A small network was shown many inputs. Here are its activations along a few directions, one row for each input.
In each table, some parts of the input vary, and every possible input appears once, in random order.
Descriptions start from the smaller parts, as in this example, which fits no table here: line(6) and (point or line(9) or (values(3) and ring(5))).
Shared parts are said once, and a part with two or three values counts as separate values.

Table:
row 1: -20	-5	18	14	10	35	-11	-42	7	9	-13	15
row 2: -7	-12	-4	12	4	37	-11	-14	-1	37	-8	14
row 3: 49	3	-3	11	-8	40	-30	73	-47	16	14	9
row 4: 33	8	30	1	-16	58	-3	17	-18	3	31	-35
row 5: 57	3	-24	-6	-24	-39	0	70	-28	0	-10	-9
row 6: -2	-8	-32	2	-3	-31	26	-16	25	-2	-10	3
row 7: 43	13	8	-20	-29	-21	27	15	4	-12	11	-49
row 8: -4	-1	-6	17	-1	35	-12	-8	-1	40	-5	26
row 9: -2	-8	-20	6	12	-35	26	-18	37	0	-6	3
row 10: -14	-15	16	13	5	32	-13	-39	7	12	-3	22
row 11: -9	-11	13	18	12	30	-13	-26	11	29	0	16
row 12: -1	22	19	-32	5	-62	23	14	-61	-21	36	-30
row 13: -6	-13	-17	-2	6	-31	27	-31	33	-17	-9	9
row 14: 6	-14	-51	3	-15	-33	21	10	14	13	-8	20
row 15: -54	31	22	-31	41	-51	-47	-19	39	-92	-27	-10
row 16: -15	12	38	-5	17	19	-6	19	-81	-10	55	-21
row 17: 8	11	60	-13	-12	53	-3	35	-29	-24	26	-42
row 18: -8	-9	0	13	-1	35	-14	-23	0	27	-3	17
row 19: -75	17	61	3	32	10	-85	-20	11	-67	-16	-3
row 20: 3	-12	-20	9	-8	35	-19	2	-10	41	1	36
row 21: 5	-9	-45	7	-9	-33	23	8	18	13	-10	18
row 22: 0	-2	-38	9	-6	-31	28	0	23	10	-14	10
row 23: -11	-1	-17	-1	13	-29	29	-33	34	-21	-19	3
row 24: 22	19	39	-42	-23	-27	25	30	-8	-36	4	-54
row 25: -1	-11	-36	2	1	-29	29	-7	24	8	-16	-1
row 26: 1	-7	-14	13	-3	35	-17	0	-5	42	-2	34
- What do these inputs look like to the network? => values(2) and (point or line(4) or line(8))
- The inputs of row 24 and row 17 match in every part but the values(2) part. If row 21 is changed in the same way as row 24 into row 17, which row does it become? => row 26
- Start at row 3 and move only the line(4) part, one step at a time. The first step leads to row 4. Which rows follow, in order? => row 17, row 16
- Start at row 1 and move only the line(8) part, one step at a time. The first step leads to row 10. Which rows follow, in order? => row 11, row 18, row 2, row 8, row 26, row 20
